A small network was shown many inputs. Here are its activations along a few directions, one row for each input.
In each table, some parts of the input vary, and every possible input appears once, in random order.
A made-up example of a description, with smaller parts first: line(6) and (point or line(9) or (values(2) and ring(8))).
Shared parts are said once, and a part with two or three values counts as separate values.
In the rows, 128 means zero.

Other details of the inputs vary at random and push rows far along two fixed directions, the same in every table; ignore that.

Table:
x1: [126 137 143 129 143 155 141 120 164 122 133 129]
x2: [127 119 101 128 133 138 141 115 140 119 100 125]
x3: [126 136 156 123 147 152 139 124 160 131 127 127]
x4: [132 121 181 126  70 107  97 154  58 139 212 146]
x5: [149 130 162 104 103 125 115 123  95 115 164 133]
x6: [127 135 154 136 117 108 121 135 105 133 142 137]
x7: [123 121  96 121 146 135 152 122 141 119 105 120]
x8: [136 138 122 130 148 144 138 139 158 137 115 117]
x9: [136 124  87 119 121 125 131 142 102 140 112 136]
x10: [129 123 132 107 114 127 133 136 101 129 136 128]
x11: [118 123 134 140 111 128 110 135 104 138 137 127]
x12: [118 126 113 127 142 145 146 115 142 106  91 121]
x13: [ 97 121 202 143 131 144 134 106 150  85 142 115]
x14: [126 128 148 119 161 147 145  95 167  90  89 112]
x15: [103 138 203 118 136 123 134 108 153 101 140 111]
x16: [115 119 181 112 123 145 140 104 140 101 120 114]
x17: [108 131 184 119 117 126 115 120 126 117 146 116]
x18: [131 139  43 151 155 108 128 138 147 144  77 140]
x19: [127 133 189 125  98 104 119 135  90 130 185 134]
x20: [112 129  86 144 148 128 131 120 157 126  99 121]
x21: [115 119 127 133 125 121 118 136 109 149 141 120]
x22: [126 131  84 138 126 116 112 140 119 146 112 134]
x23: [146 134 106 124 130 134 126 146 128 158 142 144]
x24: [134 116  74 145 128 104 119 156 100 160 138 144]
x25: [142 122 114 123 128 131 127 117 130 123 101 132]
x26: [130 140  97 146 162 156 147 126 186 120  91 116]
x27: [122 126  84 130 135 111 122 137 127 151 128 125]
x28: [141 130 132 118 133 134 128 112 132 106 118 127]
x29: [161 125  62 118 134 114 124 140 105 148 117 141]
x30: [105 126 179 115 133 153 154  97 154  80 130 107]
x31: [115 123 168 132  95 128 108 131  95 129 168 125]
x32: [131 139 109 137 151 154 136 129 162 136 102 138]
x33: [111 137 154 126 141 117 136 115 153 112 134 118]
x34: [139 140 119 124 107  95 104 151  93 152 145 146]
x35: [126 122 187 108  91 137 121 118 103 111 147 127]
x36: [131 138  78 137 131 103 126 138 129 141 127 138]
x37: [126 130  39 165 171 114 153 128 161 137  83 134]
x38: [104 117 177 136 139 130 133 122 138 112 138 117]
x39: [127 132 162 113  78 108  97 143  77 142 196 134]
x40: [146 139 132 123 118 133 124 150 126 145 153 127]
x41: [112 125 127 126 145 150 153 105 157  94  98 115]
x42: [ 88 120 196 132 143 146 140  96 161  98 140  95]
x43: [126 120 125 119 123 136 139 115 132 117 126 123]
x44: [135 132  78 155 131 107 128 141 117 143 118 145]
x45: [102 120 118 147 156 139 135 116 154 125  97 110]
x46: [130 118 184 100  93 128 123 127  95 125 160 125]
x47: [133 122 200 106 104 136 125 103 124  99 160 121]
x48: [155 117  99 115 117 115 121 133 107 146 131 137]
x49: [135 140 137 130 139 146 132 137 153 131 119 120]
x50: [127 116 120 118 131 133 142 117 136 123 118 120]
x51: [149 115  66 125 146 121 136 128 135 146  88 133]
x52: [169 120  39 127 111 107 111 148  90 165 114 154]
x53: [145 137 104 127 133 138 123 147 128 159 125 147]
x54: [116 139 120 140 141 120 133 117 156 113 112 127]
x55: [137 131  90 142 132  97 126 149 104 159 127 143]
x56: [144 138 197 122  56  95  88 157  39 145 204 155]
x57: [ 95 118 160 149 165 143 145 107 172  96 100 111]
x58: [119 126  91 130 141 114 123 137 130 150 117 123]
x59: [120 140 149 136 156 161 151 114 190 102 117 107]
x60: [119 143 197 127 135 163 135 117 171  98 129 109]
x61: [167 120 104 109  89 105 101 150  68 162 144 152]
x62: [148 138  92 132 123 138 120 149 123 157 135 152]
x63: [148 119  36 156 115  99 102 174  74 177 122 161]
x64: [ 90 120 147 147 157 150 147  96 176  99 115 100]
x65: [139 125 104 120 161 134 143 113 152 115  89 119]
x66: [155 133 167 102  87 119 100 134  73 124 161 141]
Description of these inputs: ring(6) and (values(2) or line(4) or ring(5)).
- The inputs of x4 and x63 match in every part but the ring(6) part. If x36 is changed in the same way as x4 into x63, which row does it become? => x18
- The inputs of x51 and x48 match in every part but the ring(6) part. If x3 is changed in the same way as x51 into x48, which row does it become? => x23
- A walk changes only the ring(6) part. It starts at x59 and steps to x40. List the rest of the walk in order. => x8, x49, x60, x26
- Which other rows does x49 become when the values(2) part takes its other values? List them by row number. => x53
- Which other rows agree with x52 in the ring(6) part? List them by row number. => x2, x13, x20, x26, x28, x31, x41, x44, x54, x62
- Which other rows does x32 become when the values(2) part takes its other values? List them by row number. => x60

Table:
x67: [134 133  55 147 173 134 150 117 174 122  59 132]
x68: [159 124 140  97  67 122 102 161  52 161 184 148]
x69: [137 130  66 131 167 129 148 118 168 128  82 121]
x70: [132 127 224  88  85 142 116 125  92 112 191 123]
x71: [152 134 143 114  96 110 112 143  90 136 154 146]
x72: [122 127  96 143 174 151 149 105 184 104  68 121]
x73: [111 114 147 122 119 109 125 114 112 117 140 122]
x74: [137 129 189  97 101 132 120 123 110 117 168 121]
x75: [123 139 144 133 100 111 100 155  99 154 164 136]
x76: [123 133  29 165 144 109 119 159 126 170 118 141]
x77: [ 95 132 213 137 154 140 139 107 169 102 128 106]
x78: [143 116  17 147 115  90 109 162  69 172 108 149]
x79: [135 125 129 126 126 145 130 123 134 123 117 127]
x80: [128 128  86 158 120 102 118 163 100 168 157 147]
x81: [105 123 213 115 136 173 151  88 171  80 121 101]
x82: [112 136 157 128 173 149 159  84 197  82  88 106]
- What do these inputs look like to the network? => values(2) or line(4) or ring(10)

Table:
x83: [171 120 131  98  80 129 107 157  56 153 154 153]
x84: [108 121 212 128  82 121 113 131  83 119 201 128]
x85: [148 152  77 136 149 144 133 153 167 159 118 139]
x86: [157 121 158  98  88 137 111 135  85 132 161 133]
x87: [164 129 111 100  99 114 113 133  84 140 137 147]
x88: [ 85 129 228 135 160 139 152  91 185  79 139 100]
x89: [ 82 125 106 164 179 142 147 104 193 109  70 104]
x90: [129 133 144 141 109 103 116 142  97 135 169 141]
x91: [138 135  80 140 123  86 105 165  93 177 139 145]
x92: [129 114 139  96 109 134 135 110 114 105 128 115]
x93: [117 137  37 169 174 109 131 137 163 146  69 130]
x94: [138 131 191 103 131 153 139  96 158  91 124 116]
x95: [150 126  22 118 157 120 149 117 148 129  64 129]
x96: [131 142 126 131 143 167 136 138 164 140 134 121]
x97: [131 137 116 147 105  98 103 152  92 144 155 148]
x98: [160 115  64 107 104 119 114 143  78 153 120 147]
x99: [ 75 117 218 137 156 149 155  91 179  82 135  94]
x100: [151 129  66 130 175 148 159 114 177 120  48 133]
x101: [113 125 141 145  96 115 107 142  90 136 162 136]
x102: [ 84 124 194 136 141 135 134 109 154 111 134 101]
- What do these inputs look like to the network? => values(2) and (point or line(4) or ring(5))
- A walk changes only the line(4) part. It starts at x100 and steps to x94. List the rest of the walk in order. => x87, x95
- Which other rows agree with x98 in the values(2) part? List them by row number. => x83, x84, x86, x89, x92, x96, x99, x101, x102
